[114 109 121  65 111 106 164 108 158  91  85 139 165 164 136 143 122 144
 140 157 124 121 110 107 134 150 111 108 143  86 108 140 127 130  77  87
 133 140 127 170 131  69 127  95 117 123 138 156  96 125 139 105 110  97
  94 124 149  92]  (142)
[ 89  56 118 101 174 126 131 130 124  68  92 127 182 212 118 144 146 184
 164 120 132 113 126  95 144 105 135 132 153  54 207 146 137 130 118 102
 131 143 176 135 127  82 129 140 104 140 153 150 103  96 148 127  89 162
  93 144 136 132]  (143)
[145 134 125  87 147  90 123 159 118 107 116 189 106 111 149 141  83 120
 135 111 161 129 116 149 141 120 100 141 148 154 110 136 184 132 116 134
 156 180 145 140 125 121 125 138  57 155 149 113 125 114 125 104 173  89
  97 153 135 141]  (210)
[ 89  67 117  95 157 131 129 130 124  75  92 120 149 186 123 146 149 189
 184 114 126 115 119 111 133 117 141 118 147  58 185 135 126 132 119 112
 123 122 164 132 139  81 121 148  82 154 145 138 117  99 157  95  84 127
  96 126 117 148]  (6)
[145 134 125  87 147 159 123 159 118 107 116 189 106 111 149 141  83 120
 135 111 161 129 116 149 141 120 153 141 148 154 110 136 184 132 116 134
 156 180 145 131 125 121 125 138  57 155 149 113 125 114 125 104 173  88
  97 153 135 141]  (206)
[125 136 124  55  90 100 196 100 194  98  83 148 157 150 143 143 112 138
 130 186 122 126 106 114 130 170 104  97 138 100  93 136 132 131  64  76
 131 143 117 207 131  64 124  81 119 120 132 159  95 138 138  96 122  83
  94 118 161  82]  (61)
[139 157 122  59  89 105 173  98 177 116  84 142 137 122 158 143 109 132
 129 177 119 130 105 149 129 179 110  96 137 107  88 132 113 130  66 113
 127 136 118 179 146  68 131  89 106 126 134 142 108 146 139  82 120  76
  97 113 136  85]  (92)
[ 76  84 176 111 108 122 112 157 110  67  85 102  91 180 177 176  78 126
 115  97 137 170 118  95 123 155 108 210 165 195 116 161 117 187  67 148
 157 104 112 143 130 118 122 151  71 115 175 105 104  97 196 105 159  56
 153 172 136 233]  (218)
q: [ 76  84 176 111 108 122 112 157 110  67  85 102  91 180 177 176  78 126
 115  97 137 170 118  95 123 155 108 210 165 195 116 161 117 187  67 148
 157 104 112 143 130 118 122 151  71 115 175 105 104  97 196 105 159  56
 153 172 136 233] : (218)
where: [55] : (61), 4
has: [135 153  97  89 173] : no
q: [ 89  56 118 101 174 126 131 130 124  68  92 127 182 212 118 144 146 184
 164 120 132 113 126  95 144 105 135 132 153  54 207 146 137 130 118 102
 131 143 176 135 127  82 129 140 104 140 153 150 103  96 148 127  89 162
  93 144 136 132] : (143)
has: [143 143] : yes
q: [145 134 125  87 147 159 123 159 118 107 116 189 106 111 149 141  83 120
 135 111 161 129 116 149 141 120 153 141 148 154 110 136 184 132 116 134
 156 180 145 131 125 121 125 138  57 155 149 113 125 114 125 104 173  88
  97 153 135 141] : (206)

[ 72 214 157 177] : (210)
[ 55 152 186  29] : (43)
[113 199 210  67] : (182)
[ 87  54  39 121] : (61)
[136 140 171  19] : (206)
[ 87 110  39 121] : (96)
[120 228 124  25] : (52)
[255 183 124  91] : (92)
[ 53 165 177  18] : (6)
[227 138 199   4] : (143)
[ 55 152 186  14] : (218)
[ 53 165 177 125] : (142)
has: [125 177] : no
has: [228 120] : no

[220 230  20 203 108 208] = (206)
[230 183  14 192 123 174] = (182)
[251 125   5 116 149 171] = (61)
[244 145  11  51 235   4] = (143)
[239  91   1 104 142 167] = (92)
[233  61  13  11 240  44] = (52)
[ 33  58 228  27 255  11] = (210)
[210 145  76  12 250   4] = (6)
[197 205  35 189  90 177] = (142)
[246 215   2 180 131 168] = (43)
[ 97 193 139 133 203  33] = (218)
[144 161   5 148 139 184] = (96)
where: [189] : (142), 4
has: [240  44] : yes
where: [61] : (52), 2

[ 78 108 231  71  17  19 208  85] : (142)
[169  84 232 160  25 146 145 164] : (6)
[120 101 230 155  19 144 134 187] : (96)
[166 231 174  98 121  17 228  16] : (43)
[200 153 218 174  19 165 130 170] : (210)
[170  86 230 140  30 149 110 180] : (61)
[130 235 105  66 181  16 227  19] : (182)
[ 72 213 151  49  87  18 205  29] : (206)
[153  98 214 138  21 151 115 170] : (218)
[173 204 154 155  92 119 156 114] : (92)
[ 99  71 220 152  24  95 149 143] : (52)
has: [ 87  49 151] : no
has: [155 154] : no
q: [200 153 218 174  19 165 130 170] : (210)
where: [121] : (43), 5
where: [218] : (210), 3

[162  85  82 140  92  23 213  76 185 125 167 100  87 120 197 103 193 119
 159 145 104 178 153 156 130 112 135 115 126] -> (52)
[ 81 120  87  95 161 172 141 117 116 135 135 128 165 114  48 148 104  65
  99 201 108  77 131 158 128 134  80 122 147] -> (206)
[106 150 157 118 148 178 149 122 136 100 169 115 150 120  48 146 154 133
  81 176 160  79 119 140 151  89  92 172  94] -> (61)
[160  74  89  87 126 120  72 110 150 115 131 159 147 105  88 102 178 100
 116 131  87 104 117 119 116 134 114  63 160] -> (6)
[171 127  80 163 109  76 117 134 160 155 116 104  93 170 182 140 109 173
 136  67 136 146 137 110 142 153 163 104 126] -> (96)
[122 178 169 113 156 197  71 172  93 126 121 157 148  87  63 140  90 132
 132 144 127  97 132 134 149 183 126 164  75] -> (43)
[173 104  95 111 148  62 190 112 146 139 129 103 137 107 199  97 133  92
 139  82 132 151 110 132 124 132 131  93 178] -> (210)
[178 182 125 202 117  90 138 147 155 173 123 103  95 190 240 104 205 132
 138  94 130 194 127  84 105 108 163 128 114] -> (218)
[143 163 138 160  73 140  60 141 113 143  92 101 147 133 152 139 106 195
 133  97 180 162 163 165 104 115 137 155 115] -> (143)
[116 136 161 165 129 169  79 130  99  97 135 146 139 171 101 137 105 182
  95 160 124 129 154 137 123 173  93 226 106] -> (182)
[150 172 185 144 123 186  60 135  88 168 123 105  99 190 163 134  90 166
 168  51 147 166 135  76 109 109 118 160  86] -> (142)
where: [73] : (143), 5
has: [134 160 155] : yes
where: [111] : (210), 4
where: [51] : (142), 20
has: [104 240 190] : no
has: [126 120] : yes

[170 122 122 120 143 171 108 151 138 146 132 128 185 157] -> (52)
[121 105  60 128 104 100 142  76 136 130 126 158  71  87] -> (142)
[178 161 204 130 154 183  91 222 112 132 140  87 220 182] -> (206)
[159 120 132 110 137 160 115 155  75 142 133 130 175 165] -> (43)
has: [159 120 132 110 137] : yes
has: [143 170] : no
where: [76] : (142), 8
where: [112] : (206), 9

[ 91  96 207 181] = (206)
[ 91  96 207  96] = (210)
[137 238  86 181] = (52)
q: [137 238  86 181] : (52)
has: [ 91  95 207] : no
where: [86] : (52), 3
has: [137 238  86] : yes
has: [ 91  96 207 181] : yes
where: [238] : (52), 2

[ 47 125 206 114 184]  (206)
[226 115 130  64 113]  (92)
[ 47 125  62 114 184]  (43)
[ 26 138 111 179 154]  (96)
[168 139 206 182  70]  (6)
[148 142 206 196  73]  (218)
[ 26 138 111 215  92]  (142)
[228 117 137  69 107]  (61)
[ 25 138 109 178 155]  (182)
[ 34 142 136 200 136]  (52)
has: [226 114] : no
has: [143 206] : no
has: [111 179 154] : yes

[146 187 129 144] : (96)
[130  86 169 118] : (206)
[187 176 103 169] : (61)
[232 187 129 144] : (92)
[210 233  96  69] : (6)
[210 233  96  85] : (142)
where: [86] : (206), 2
where: [85] : (142), 4
has: [232 187 129] : yes

